These are the activations of a small neural network, seen along a few directions. Each row is one input.
Each table varies a few parts of the input and shows all the possible inputs, shuffled.
A made-up example of a description, with smaller parts first: one of 3 separate values, together with either a single point or one of 11 places along a line or (one of 4 places along a line, together with one of 5 places around a ring).
Shared parts are said once, and a part with two or three values counts as separate values.
In the rows, zero is written as 128.

Other details of the inputs vary at random and push rows far along three fixed directions, the same in every table; ignore that.

Table:
r1: [ 86 104  96  70 217 131 104 140  89 101 128 138]
r2: [157 124 119 104  59 120 149 185 140 139 166 153]
r3: [126 117 140 152  71 128 118  23 213 116  63  78]
r4: [105  88  81 148 187 143 141 127 132 146 137 111]
r5: [159 131 139 152  69 141 179 172 215 122 132 156]
r6: [104  90  91 156 157 148 172 116 189 131  94 125]
r7: [144 147 123 135  54 138 168 172 186 143 146 160]
r8: [112 152 141 142 126  77 104  91 153 140  82 113]
r9: [159 145 161 131  56 137 156 176 194 146 142 166]
r10: [120 124 128 125 189 133 101 130  63 148 149 131]
r11: [150 133 137 131 128 172 157 177 141 127 153 168]
r12: [112 124 147 177  87 112 128  76 202 184  36 110]
r13: [ 91  80  84 106 148 127 145 120 187 148 101 136]
r14: [ 92 104  92 137 169 155 139 143 100 135 137 116]
r15: [165 116 147 129  74 121 166 186 178 106 155 141]
r16: [211 162 179 128 101 195 102 126  62 102 211 146]
r17: [164 138 119 126 120 153 150 160 138 164 166 172]
r18: [ 99 156 159 110 123  62  75 111  70 111  95  98]
r19: [ 86  59  61 119 144 122 156 104 217 162  79 122]
r20: [154 165 136 115 103 140 155 184 111  95 167 168]
r21: [116 108  80 151 178 133 162 116 159 125 120 127]
r22: [166 122  98 141  61 203 174  95 182 120 156 131]
r23: [ 74  73  73 109 202 152 149 117 154 146 114 129]
r24: [113 166 156 115 153  75  75  92  93 133  97 123]
r25: [109 167 167 125 118  60  86 113  74  94  92  92]
r26: [ 75  93  51 108 165 126 158 126 164 123 112 119]
r27: [121 177 168 156  91 107 105  97 110 164  72 121]
r28: [157 180 209 126 113 152  64  49  75  99 103 108]
r29: [104  80 105  76 159 109 117 147 119 123 135 129]
r30: [162 131 128 157 134 161 151 175 114 132 183 149]
r31: [105  79  69  68 199  93 104 126  88 124 147 124]
r32: [111 160 153 161  54  77 120  82 178 163  47 107]
r33: [ 98 102  99 104 202 154 133 137 115 127 124 136]
r34: [ 86  40  67 145 165 157 153 111 175 177 101 115]
r35: [151 165 136 140 105 161 162 176 118 124 162 163]
r36: [126 156 171 129 113  50  82 107 112 126 101  98]
r37: [ 70  88  52  88 179 125 139 120 132 133 116 132]
r38: [112 136 143 181  53  60 141  97 193 117  60  81]
r39: [187 140 142 143  65 103 164 183 170 108 174 143]
r40: [108 106 139 111 191 153  97 141  62 142 138 138]
r41: [109 140 133 190 109  90 135  68 200 172  57  97]
r42: [ 93 144 109  97 198 144 115 138  55 115 134 135]
r43: [166 106 105 167  50 210 169 106 177 128 165 119]
r44: [180 165 146 158  86 148 164 173 169 151 164 159]
r45: [147 161 163 122 124 165 121 190  47 135 188 159]
r46: [117 115 104  69 200  92  99 150  63  94 164 120]
r47: [146 132 183 164  96 158  90  43 122 120  93  82]
r48: [157 141 139  93  71 122 141 193 112 127 187 159]
r49: [130  65  92  72 142 146 120  81 137  81 144  94]
r50: [169 163 199 136 121 170 120 197  64 119 182 165]
r51: [ 92  89  77 160 164 154 164 130 131 124 123 112]
r52: [152 174 189 107  69 103  65  60  68  74 121  82]
r53: [123  84  55  98 197 182 131  52 123 103 154 113]
r54: [107  79  47 108 121 165 154  54 183 100 119 100]
r55: [159 167 176  87 134 143 117 191  83  95 175 179]
r56: [116 196 191 145 108 102  91 100  79 150  85 123]
r57: [128  55  48  93 148 134 137  68 166  91 151  87]
r58: [164 141 171  87 105 118 118 199 101 105 174 150]
r59: [166 144 123 161  68 124 178 160 217 134 145 150]
r60: [110 116 115 114 217 136 100 132  51 134 155 130]
r61: [124 169 157 136 134  76  94 103 125 124  90 113]
r62: [182 125 104  97 106 173 139 109 147  95 189 147]
r63: [159 137 111 124 133 131 159 168 147 105 168 163]
r64: [127 158 158 185  94  92 120  76 178 175  63 108]
r65: [168 114 145  88  83 126 132 188 130 136 169 161]
r66: [161 120 143 109  93 126 149 193 147 105 169 148]
r67: [122 181 209 130 139 107  68 101  70 143  77 130]
r68: [108 132 171 171 135 121 104 106 123 148  77  93]
r69: [176 165 149  82 129 130 107 179  77 132 187 190]
r70: [ 91 103 100 130 160 152 130 134  93 152 131 127]
r71: [152 132 124 120  59 117 164 187 159 121 163 136]
r72: [104 145 187 145 159 118  75 106  67 142  91 106]
r73: [ 92 105  93 143 173 154 148 138  99 125 141 118]
r74: [134 162 182 154 144 101  69  98  59 161 103 117]
r75: [135 197 186 147 162  97  81 102  60 116 101 122]
r76: [ 91 138 100  80 197 125 113 142  58  86 141 141]
r77: [103  62  47 137 143  93 165 117 209 121 116  98]
r78: [141 136 107 162  97 162 194 161 174 130 143 148]
r79: [ 84  69  89  68 191 104 119 137 115 113 131 113]
r80: [128 160 173 188 152 100  93  95  88 123  91 100]
r81: [162 120 155 176  93 172 170 178 163 135 150 147]
r82: [116 107 101  64 193  91  92 141  61 110 161 133]
r83: [102 175 163 155 110 108 110  98 116 148  76 112]
r84: [110 131 146 203  62 110 129  84 171 189  53  92]
Description of these inputs: one of 3 separate values, together with one of 4 places along a line, together with either a single point or one of 6 places along a line.
Changing only the place on the line of 4 turns r20 into r78. The same change can be made to r26. Which row results?
Answer: r42
Changing only the place on the line of 4 turns r10 into r24. The same change can be made to r34. Which row results?
Answer: r19
Changing only the place on the line of 4 turns r47 into r28. The same change can be made to r40. Which row results?
Answer: r67
Which other rows does r2 become when the choice among 3 separate values takes its other values? List them by row number.
Answer: r31, r65
Which other rows does r51 become when the choice among 3 separate values takes its other values? List them by row number.
Answer: r80, r81

Table:
r85: [155 152 194 124 123 131 107 168  99 144 151 149]
r86: [112 152 128 102 161  93  92 124  71 111 135 105]
r87: [110  86  62 109 152 159 164 157 161 167 169 149]
r88: [157 159 168 138 118 158 115 141  87  88 146 142]
r89: [ 93  73  66  75 189  98 104 107  99 118 113 127]
r90: [ 92 126 121 172 143 107 102  54 119 119  94  75]
r91: [120 131 142  92 150  86  97 119  66 115 123 118]
r92: [ 74 126 115 158 168 100 109  89 116 150  85  79]
r93: [115 156 152 162 103 103 112 105 147 172  88  96]
r94: [126 139 117  82 173 141  71  99  62 121 150 127]
r95: [189 212 173 161 159 110 124 141 117 144 133 175]
r96: [ 85  81  77 165 154 144 167 130 185 135  88 113]
r97: [ 90  77  71 104 190  97 127 114  93 106 115 100]
r98: [152 184 173 129  94 151 117 122  90 109 137 133]
r99: [158 114 125 132  99 153 163 184 125 157 160 153]
r100: [ 86 137 120 159 129  62 104  74 141 126  76  68]
r101: [151 148 185 148 136 130 106 176  83 125 157 143]
r102: [155 153 156 142  77 122 153 167 158 106 133 138]
r103: [128 132 169 144 100  76 107 107 169 132  91  98]
r104: [143 163 148 128  63 121 155 151 162 124 136 147]
r105: [164 157 156 175  57 139 142 118 157 138 148 112]
r106: [156 156 144 130  61 159 136 116 160 134 134 156]
r107: [ 77 134 124 162 151  92 103  78 131 162  62  70]
r108: [165 132 157 162  79 111 141 171 165 113 151 131]
r109: [112  61  68 176 118 134 161  83 179 132  99  90]
r110: [120  84  77 110 159 119 142 158  93  99 160 136]
r111: [ 82 104  77  92 185 148 117  74 111 114 109 116]
r112: [146 127 129 124 125 177 168 202 131 126 170 166]
r113: [125 132  69 126 240  83 138  92 138 108 115 147]
r114: [ 73 110  74  81 180 110 122 103 120 109 106 123]
r115: [ 96 130 141 147 140 117 111  49 144 117  47  68]
r116: [132 143 162 168  61  64 125  93 157 141  66  84]
r117: [151 104 130 125 143 163 154 201 126 135 190 158]
r118: [113 117  84 140  85 125 186 134 208 131 113 117]
r119: [123 127 146  84 167  93  72 124  91 111 126 129]
r120: [112 102  73  75 171 132 141 159 112 119 187 136]
r121: [142  85  97 165  77 142 173  99 193 150 110 102]
r122: [150 172 185 109  96 116 122 157 112 105 135 149]
r123: [115 161 159 192  67  64 118  94 165 130  92  85]
r124: [128 175 162 145 121 142 122 166  68 117 151 162]
r125: [ 76  93  69 137 129 137 157 103 198 167  84 134]
r126: [134 101 106 165  91 162 178 115 206 123 115 115]
r127: [144 144 165 124 116 110  76  78  72 127  97 113]
r128: [105 138 141  82 188 137  87 135  69 127 113 155]
r129: [135 132 109 106 115 175 165 185 134 145 173 186]
r130: [137 126 154 115 176 136  88 115  68  98 148 112]
r131: [162 131 153 141  74 131 139 157 139 170 129 155]
r132: [123  96  68 128 124 184 186 136 166 114 162 136]
r133: [163 147 172 188  43 116 155 152 153 166 114 129]
r134: [153 109 118 149 109 152 158 189 110 140 169 160]
r135: [ 86 134 124 141 131 120 114  46 138 126  68  89]
r136: [149 121 113 119 119 152 164 200 133  87 179 167]
r137: [147 174 164 162  41 108 162 145 174 121 117 126]
r138: [120  86 108 162  88 124 175 122 192 182 100 121]
r139: [167 151 171 144  57 153 139 119 180 130 117 137]
r140: [119 137 128  96 165 136  83  94  67 118 152 125]
r141: [159 133 173 148  84 132 131 162 172 165 136 148]
r142: [177 122  60 139 188 161 185 119 189 128 171 172]
r143: [144 126 104 139 131 166 153 199 110 137 200 159]
r144: [116  87  75  99 122 138 164 146 197 124 132 156]
r145: [163 151 168 117  98 126 104 158  82 157 136 164]
r146: [108 181 167 150 114  82 102 109  89  91  90 111]
r147: [120  75  93 135 149 152 165 159 181 159 140 122]
r148: [134  75 100  92 173 166 128 130 126 118 177 146]
r149: [109 104 102  90 181 161 137 157 117 132 135 157]
r150: [139  66  85 121 144 174 168 137 181 129 168 119]
r151: [ 90 126 128 117 146  84 104  83 150 114  54  99]
r152: [105 137 130  79 188 115 107 139  67  87 125 122]
r153: [147 176 158 135 114 158 115 137  69  89 159 143]
r154: [150 160 159 157  58 122 127 138 168 181 128 147]
r155: [159 156 164  91 126 163  99 131  90 106 144 160]
r156: [112 143 114  74 170  98  80 122  71 119 143 128]
r157: [156 117 119  90 133 194 158 162 127 107 186 163]
r158: [112  99  60  66 183 133 127 157 107 118 180 140]
r159: [123 146 133 111 161 135  90  98  64 116 141 100]
r160: [107  60  82 173 146 139 147  88 195 122 110  87]
r161: [158 170 166 122 108 140  98 119  90 126 158 123]
r162: [140 167 184 116 124 145 118 165  95 131 133 156]
r163: [163 157 185 117 107 105 115 164 109 112 155 128]
r164: [150  88 121 164  70 138 149  93 239 158 110 119]
r165: [129 180 170 112 121 143 121 158  75 135 150 164]
r166: [135  68  92 116 144 166 162 123 185 135 160 120]
r167: [ 92 113  83 104 174 160 156 152 106 133 142 142]
r168: [ 93 114 148 151 145  86  85  75 156 164  48  94]
r169: [110 176 155 106 115  86  79 101  98 112  89 133]
r170: [107  97 111 124 142 110  91  49 115 137  75 102]
r171: [167 140 168 154  69 108 145 166 175 123 147 125]
r172: [139 147 176 141 104 104  87  69  85 131  87  98]
r173: [112  59  59 153 136 139 157  87 162 130 108  94]
r174: [122 120 123  74 170  95  85 128  51 110 127 132]
r175: [164 164 195 118  92  93  96 150 125 123 137 133]
r176: [112 166 181 138 141 115  97 119  92 130  73 112]
r177: [ 90 104  72  96 201 170 156 168  85 119 163 152]
What is each input in this table made of?
Answer: one of 3 separate values, together with either a single point or (one of 5 places around a ring, together with one of 6 places along a line)
Changing only the choice among 3 separate values turns r98 into r167. The same change can be made to r173. Which row results?
Answer: r133
Changing only the choice among 3 separate values turns r153 into r146. The same change can be made to r115. Which row results?
Answer: r152
Changing only the choice among 3 separate values turns r95 into r142. The same change can be made to r85. Which row results?
Answer: r166
A walk changes only the place on the line of 6. It starts at r124 and steps to r177. List the rest of the walk in order.
Answer: r167, r165, r129, r125

Table:
r178: [111  83  86 142 138 150 166 137 193 164 124 134]
r179: [104 141 137 190 100 101 139  92 186 157  67  94]
r180: [149 202 221 186  33  71  96 102 139 156  61 112]
r181: [166 121 104  94 164 184 148 166  98  91 207 168]
r182: [116  84  70  68 228 155 113 135  52  84 193 131]
r183: [ 70  77  65 130 184 105 116  45 138 122  87  70]
r184: [172 157 172 119 103 151 125 191 100 142 177 178]
r185: [ 72 107 134 138 165 109  81  33 112 128  44  69]
r186: [109  82  72 107 186 131 151 156 118 115 147 137]
r187: [ 95 139 133 176 118  88 118  85 153 145  64  98]
r188: [149 158 185 155  44  90 124 120 188 151  90 123]
r189: [115 133 151 112 157 106  62  70  73 120 103  96]
r190: [147 193 207 117 125  87  74 146  49  98 129 132]
r191: [143 195 203 107 117  93  72 140  47 118 125 140]
r192: [182 177 200 145  64 155 124 159 102 103 162 144]
r193: [ 70  78  60 123 165  95 148  92 178 129  85  96]
r194: [125 105  97 173  83 143 189 141 227 175 119 131]
r195: [112 118 127 122 163 126 101  63 122 126  91 106]
r196: [104  97  93  35 235 144  97 166  33 103 180 160]
r197: [ 76  70  49 119 193 132 151 114 147 148 110 118]
r198: [ 98 133 123 134 154  91 107 107 102 126  87 107]
r199: [163 109 105 140 106 164 190 204 170 136 191 169]
r200: [162  96  79  92 126 182 163 168 129 129 208 155]
r201: [122  90  73 159 100 152 176  81 230 149  98 109]
r202: [138 106 105 171  56 165 183 123 216 137 125 118]
r203: [ 85 159 161  99 167  71  63  81  65 112  76 101]
r204: [150 184 209 113 123  98  67 142  43 127 120 144]
r205: [163 165 179 187  59 122 154 156 178 148 121 130]
r206: [180 142 122 138  78 175 167 152 169 120 177 158]
r207: [164 107 104 120  78 200 184 176 163 132 190 161]
r208: [108  98  86  81 192 124 132 155 104  97 155 136]
r209: [175 188 181 106  92 131 113 196  76 109 182 169]
What is each input in this table made of?
Answer: one of 4 places along a line, together with either one of 3 separate values or one of 5 places along a line
Changing only the place on the line of 4 turns r188 into r208. The same change can be made to r189. Which row results?
Answer: r182
Which other rows does r202 become when the choice among 3 separate values takes its other values? List them by row number.
Answer: r183, r206
Which other rows does r201 become when the place on the line of 4 takes its other values? List them by row number.
Answer: r181, r195, r206
A walk changes only the place on the line of 5. It starts at r194 and steps to r197. List the rest of the walk in order.
Answer: r180, r191, r203
